These are the activations of a small neural network, seen along a few directions. Each row is one input.
Each table varies a few parts of the input and shows all the possible inputs, shuffled.
A made-up example of a description, with smaller parts first: ring(8) and (point or ring(9) or (values(2) and line(6))).
Shared parts are said once, and a part with two or three values counts as separate values.
In the rows, zero is written as 128.

Other details of the inputs vary at random and push rows far along three fixed directions, the same in every table; ignore that.

A family of inputs:
x1: [104 132  26 121 148 122 119 140  95 129 159 152]
x2: [130 136 128 144 124 134 123 105 160 160 125 135]
x3: [ 98 100 156 148 122 139 127 132 150 133 124 144]
x4: [106  96 157 139 108 143 129 132 142 130 127 140]
x5: [116 127 147 155 114 143 125 117 147 145 122 126]
x6: [127 132 137 156 119 143 136 111 148 151 128 123]
x7: [178 127 122 119 129  94  90 154 109  61  89 140]
x8: [124 123 147 147 102 147 127 118 142 143 123 122]
x9: [182 136 107 117 126  93  96 148 120  72 106 143]
x10: [100 138  31 123 139 121 129 141  87 122 166 148]
x11: [187 134  97 127 116  82 100 141 115  98 102 143]
x12: [ 79 130  35 127 141 134 131 142  75 122 166 140]
x13: [130 138 140 132 101 147 128 118 151 140 134 142]
x14: [ 85 119  33 132 149 129 126 140  86 139 156 129]
x15: [136 128 138 147 107 144 137 111 141 149 129 119]
x16: [139 136 140 139 115 143 120 104 148 142 148 110]
x17: [119 131 148 137 104 153 124 121 139 133 126 137]
x18: [125 121 153 144 118 150 116 119 137 134 136 105]
x19: [185 124 130 120 133  91  77 157 105  65  93 140]
x20: [179 123  94 135 145  82  99 145 119 107  87 144]
x21: [139 137 137 140 107 142 128 103 153 133 139 113]
x22: [134 137 150 131 116 152 117 116 149 132 147 123]
x23: [ 37 134 147  38 190 131 240 139  71 157 178  91]
x24: [130 129 137 147 114 154 138 106 145 136 139 102]
x25: [169 160 204  52 182  79 189 141 101 131 101  94]
x26: [107  93 164 138 122 148 113 132 141 122 138 120]
x27: [130 129 209  52 195  69 183 164 116 132  76 135]
x28: [121 123 147 145 111 151 126 117 141 127 130 106]
x29: [132 141 135 149 112 133 129 106 154 150 131 132]
x30: [111 129 143 141 128 149 116 120 152 145 116 140]
Description of these inputs: line(5) and (point or ring(5)).
Question: Changing only the line(5) part turns x1 into x13. The same change can be made to x30. Which row results?
Answer: x17
Question: List by row number the other rows that have the line(5) part in common with x10.
Answer: x3, x5, x6, x12, x29

A family of inputs:
x31: [ 92 117  27 135 142 129 112 142 101 129 133 160]
x32: [168 116  87 132 157  66 129 160  71 107  88 112]
x33: [176 184 112  91 137 101 156 134  85 113 132  87]
x34: [104 116 169  73 133 128 165 151  96 122 139 130]
x35: [ 81 153 175  50 168 112 195 139  92 158 155 117]
x36: [159 129 217  98 141  94 142 129 156 110 102 115]
x37: [124 127 163 177 114 190  86  84 186 155 140 100]
x38: [ 99 129 106 136 139 111 152 141 113 144 106 150]
x39: [ 48 124 143 164 100 201 128 102 171 158 165 137]
x40: [133  94  46 208 104 162  55 116 141 130 135 114]
x41: [124 151 134  84 168 109 138 138 115 146 142 143]
x42: [163 165 146 118  94 132 135 107 141 139 133 141]
x43: [ 41  97  67 119 127 178 171 126  91 130 217 101]
x44: [134 107  66 140 130  85 122 152  90 128 119 158]
x45: [179  98 214 158  98 135  84 132 146  80  81 106]
x46: [193 162 156 157  76 131  91 108 171 102  77 167]
x47: [224 145  91 133  97  80  92 133 129  70 107 138]
x48: [166 125  94  90 168  67 111 167  57  65 108 107]
x49: [103  80  60 192  73 166  55 153 125  70 139 165]
x50: [112 127 183 113 142 137 173 100 170 179 126 106]
x51: [ 83 135  95  85 162 122 173 137  98 175 154 130]
x52: [ 63 143 126 150 130 195 125 103 167 169 163 145]
x53: [165 111 205 146 126  98 150 117 176 145  79 125]
x54: [138 138 192 123 146 142 132 103 184 148 134 119]
Question: What do these inputs look like to the network?
Answer: line(4) and (point or line(5))
Question: List by row number the other rows that have the line(4) part in common with x51.
Answer: x34, x35, x41, x42, x44
Question: Start at x43 and move only the line(5) part, one step at a time. The first step leads to x36. Which rows follow, in order?
Answer: x54, x50, x53
Question: Change only the line(5) part in x48. List by row number the other rows that result.
Answer: x32, x37, x40, x45
